Each row has a name. Each question is about the rows just above it. Places in a row count from 0.

[117 117 108 138 135 117] : tebas
[116 149 143 143 143 116] : Tira
[164 144 111 139 107  99] : kote
Every place of [116] in Tira: : 0 5
Places of [143] in row Tira: : 2 3 4
The value that tebas holds more than once: : [117]
Every place of [111] in kote: : 2

[147 117 135 150 154 139 113 165 162 124 149  76 134 140] : tigib
[140 127 126 146 154 136 113 158 158 123 149  88 133 144] : Vul
[147 117 135 150 154 139 113 165 162 124 149  77 134 140] : Fupe
[143 174 118 143 188 152 120 133 147  64 157 154 143 160] : miz
[133 153 119 147 149 140 112 147 112 122 144 105 128 147] : Mok
[127 165 110 155 155 144 108 151 138 118 146 105 125 154] : legum
[129 146 119 137 138 134 118 137 128 125 136 124 124 134] : rav
[130 133 123 131 133 130 124 132 126 128 130 125 125 133] : Pibi
[110 173 119 147 179 148 115 136 142  87 153 136 139 159] : kif
Repeated in miz: : [143]
Repeated in legum: : [155]

[142 126 137 151 153 122 143 116 129 128  98 136 131 121 120 114 100 157
 109 104 130] -> Vokes
[142 126 137 151 153 112 143 116 129 128  98 136 131 121 120 114 100 157
 109 153 130] -> sege
[115 124 134 107  97 132 136 139 141 132 145 115 124 138 115 133 155  80
 130 115 109] -> zubo
[166 127 124  75 154 154 103 150 124 125 165 162 114 121 126 124 123 132
 130 123 130] -> rumup
[166 127 124  75 140 166 103 150 140 125 165 162 114 106 126 115 143 130
 140 136 166] -> rin
[110 129 131 119 122 126 128 129 131 128 134 122 126 130 132 126 128 115
 124 125 128] -> dadi
[166 127 124  75 154 154 103 150 124 111 165 162 114 106 126 115 143 130
 140 136 166] -> Pego
Whose row is [166 127 124  75 154 154 103 150 124 125 165 162 114 121 126 124 123 132
 130 123 130]? : rumup
The value that sege holds more than once: : [153]
The row with [166 127 124  75 140 166 103 150 140 125 165 162 114 106 126 115 143 130
 140 136 166] is : rin
At which places does rin hold [140]? : 4 8 18

[131 131 131 131]  belo
[201 175 153 157]  baz
[ 99 145 128 120]  bep
[ 79 104 110 147]  vulor
[107 124 172  98]  banaz
[109 113 128 128]  rusa
[146 115 114 120]  zefi
[143 157 107 100]  Vovov
Places of [131] in row belo: : 0 1 2 3
Places of [109] in row rusa: : 0

[122  98 128 112  86 111  83 129 140 135 155 137 133 105 145 173 144 153] -> gapi
[ 89 161 114 172 140 167 155 110  88 110  88 150  85 154 121 121 107 137] -> Lemo
[130 165 116 169 154  87 165  87 154 111  87 142  91 157  87 107 104  87] -> lak
[132 167 121 162 165 161 174 117 118 114  88 133 102 158 112  92 105 115] -> Bisa
[126 156 112 173 128 148 148 108 128 109  93 156 148 148 127 135 109 147] -> bavos
[115 151 111 150  50 138 138 138 151 120 138 176 151 138 151 219 138 196] -> tete
[133  80 156  47  91  59 106 156 126 162 191  76 216  91 129 110 161  90] -> nebel
[124  95 133 104  94 104  87 135 138 138 159 128 144 103 143 165 146 144] -> gelal
Every place of [87] in lak: : 5 7 10 14 17
Whose row is [133  80 156  47  91  59 106 156 126 162 191  76 216  91 129 110 161  90]? : nebel
At which places does Lemo hold [155]? : 6
Whose row is [132 167 121 162 165 161 174 117 118 114  88 133 102 158 112  92 105 115]? : Bisa
Places of [138] in row tete: : 5 6 7 10 13 16
Places of [90] in row nebel: : 17

[124 125 132 128 128 127 128 126 129 135 125] -> tofof
[206 124 146 134 129 127 133 123 130 116 141] -> voko
[131 129 126 128 128 128 128 119 128 125 131] -> pizug
[118 124 130 126 127 127 132 127 132 133 132] -> zati
[140 130 123 130 129 130 128 147 128 120 129] -> romi
[ 72 120 129 118 133 137 123 120 126 125 119] -> Vires
Places of [120] in row romi: : 9
At which places does zati hold [133]? : 9
Which row holds [140 130 123 130 129 130 128 147 128 120 129]? : romi
Every place of [132] in zati: : 6 8 10

[137 126 133 128 112 127 121] : Gogeb
[124 128 126 134 130 128 133] : tuv
[129 134 129 129 106 128 117] : nofip
[125 125 128 116 135 128 137] : Gevip
[129 123 131 140 127 128 131] : vifi
[114 129 130 130 130 129 130] : zom
[169  40  57  40 169  40  40] : gof
[129 134  39 133 108 130 118] : vok
The value that nofip holds more than once: : [129]
Repeated in tuv: : [128]
The value that vifi holds more than once: : [131]
Every place of [40] in gof: : 1 3 5 6
Places of [130] in row zom: : 2 3 4 6
Whose row is [124 128 126 134 130 128 133]? : tuv

